Each row below holds a small network's activations on one input, seen along a few directions.
Each table varies a few parts of the input and shows all the possible inputs, shuffled.
Descriptions start from the smaller parts, as in this example, which fits no table here: one of 2 separate values, together with either a single point or one of 9 places along a line or (one of 4 places along a line, together with one of 5 places around a ring).
Shared parts are said once, and a part with two or three values counts as separate values.

Other details of the inputs vary at random and push rows far along two fixed directions, the same in every table; ignore that.

Table:
R1: 35  -1  16  67  88  -20  17  -34  22  -51  -6  -25
R2: -20  15  -19  -31  -63  5  3  41  -10  23  -1  31
R3: -18  -28  30  -42  33  7  -14  -27  -4  4  -2  2
R4: -19  5  -3  -34  -47  23  -17  29  -18  29  -4  27
R5: 13  -11  40  34  93  -8  25  -30  18  -45  -16  -14
R6: -7  0  9  -2  -12  19  -3  9  -3  24  -3  4
R7: -12  8  10  -9  -5  26  5  -3  1  20  1  5
R8: -10  11  9  -37  8  13  -21  7  -26  -11  -9  31
R9: -4  10  -16  -17  -48  19  -17  28  -17  33  3  11
R10: -17  0  25  -12  17  24  9  -3  -1  11  -7  2
R11: 25  -15  8  51  53  -35  16  -44  20  -47  8  -55
R12: 16  9  -26  31  -32  2  2  17  5  24  8  -12
R13: 29  22  -52  78  -55  -30  38  21  41  17  19  -21
R14: -6  9  7  -14  8  17  -15  -1  -12  -4  -2  15
R15: -4  -1  11  -23  8  1  -9  13  -17  -13  -16  27
R16: -34  -7  13  -69  -28  23  -32  -11  -30  9  8  -1
R17: 43  14  -61  78  -47  -37  19  30  26  5  12  -20
R18: -15  17  -18  -24  -57  20  -3  24  -4  30  7  23
R19: 37  19  -44  95  -23  -30  30  7  38  5  19  -33
R20: -17  -21  6  -27  -10  6  -6  -13  4  32  11  -6
R21: -10  -14  53  -29  64  27  -15  -18  -18  -16  -21  14
R22: 19  0  -36  62  -39  -35  23  -10  28  4  27  -57
R23: 12  10  -8  14  10  -15  15  3  6  -21  -6  12
R24: -8  -27  22  -39  52  -16  -11  -25  -6  -26  -12  10
R25: -31  -14  -11  -60  -53  9  -23  10  -10  41  9  18
R26: -16  -13  29  -50  40  -2  -23  -29  -28  -39  -7  -4
R27: -8  11  -18  5  -41  0  14  26  9  18  3  9
R28: 25  -9  23  8  84  -13  -6  -17  -13  -56  -23  6
Each input here is: one of 4 places along a line, together with either one of 2 separate values or one of 5 places around a ring.
The inputs of R9 and R12 match in every part but the place on the line of 4. If R13 is changed in the same way as R9 into R12, which row does it become? -> R7
Change only the place on the line of 4 in R15. List by row number the other rows that result. -> R4, R6, R21
List by row number the other rows that have the place on the line of 4 in common with R4. -> R14, R16, R17, R18, R25, R27

Table:
R29: -19  12  -13  -23  -52  10  1  28  -3  28  3  25
R30: 34  -1  0  64  51  -21  31  -15  25  -25  -5  -24
R31: 20  4  -22  37  -8  -24  25  12  21  -2  -1  1
R32: -27  -10  4  -41  -15  9  -21  6  -14  30  1  13
R33: 4  7  -16  6  -28  -12  -8  12  -6  -6  2  8
R34: 7  1  -7  -2  -3  -4  1  11  0  -1  -7  15
R35: 10  -7  30  0  65  14  -3  -20  -8  -24  -16  -2
R36: 3  -1  -40  25  -89  -27  14  22  18  33  17  -26
R37: 24  -11  -29  56  -15  -49  27  9  33  -7  15  -34
R38: 6  -2  31  2  61  11  -12  -22  -12  -34  -10  -7
R39: -2  5  20  4  31  13  6  -9  0  -6  -6  -2
R40: -7  -12  -7  8  -15  -2  7  -13  9  8  11  -24
R41: 0  1  -17  -21  -8  -19  0  -14  -7  -11  10  -15
R42: 27  0  -10  49  32  -33  11  -8  18  -40  -4  -12
R43: -10  7  -20  -31  -57  12  -5  35  -10  35  0  30
R44: -11  0  15  -33  5  32  -11  6  -20  17  -7  16
R45: -6  9  -4  -16  -21  21  -15  13  -14  15  1  6
R46: -15  -3  18  -44  16  20  -22  1  -21  -7  -15  27
R47: -17  6  20  -39  -7  28  -30  0  -34  3  -2  12
R48: -15  4  39  -14  47  24  -1  -19  -8  -15  -8  3
R49: -8  -17  31  -21  49  10  -18  -32  -4  -4  -1  5
R50: 5  12  -13  34  -10  -19  25  6  23  -9  4  -1
R51: -3  -3  -12  -1  -28  5  -3  -10  15  22  17  -11
What do these inputs look like to the network? -> either a single point or one of 6 places around a ring or (one of 2 separate values, together with one of 8 places along a line)
What sort of input is R32? -> one of 6 places around a ring
A walk changes only the place on the ring of 6. It starts at R36 and steps to R37. List the rest of the walk in order. -> R32, R49, R51, R40
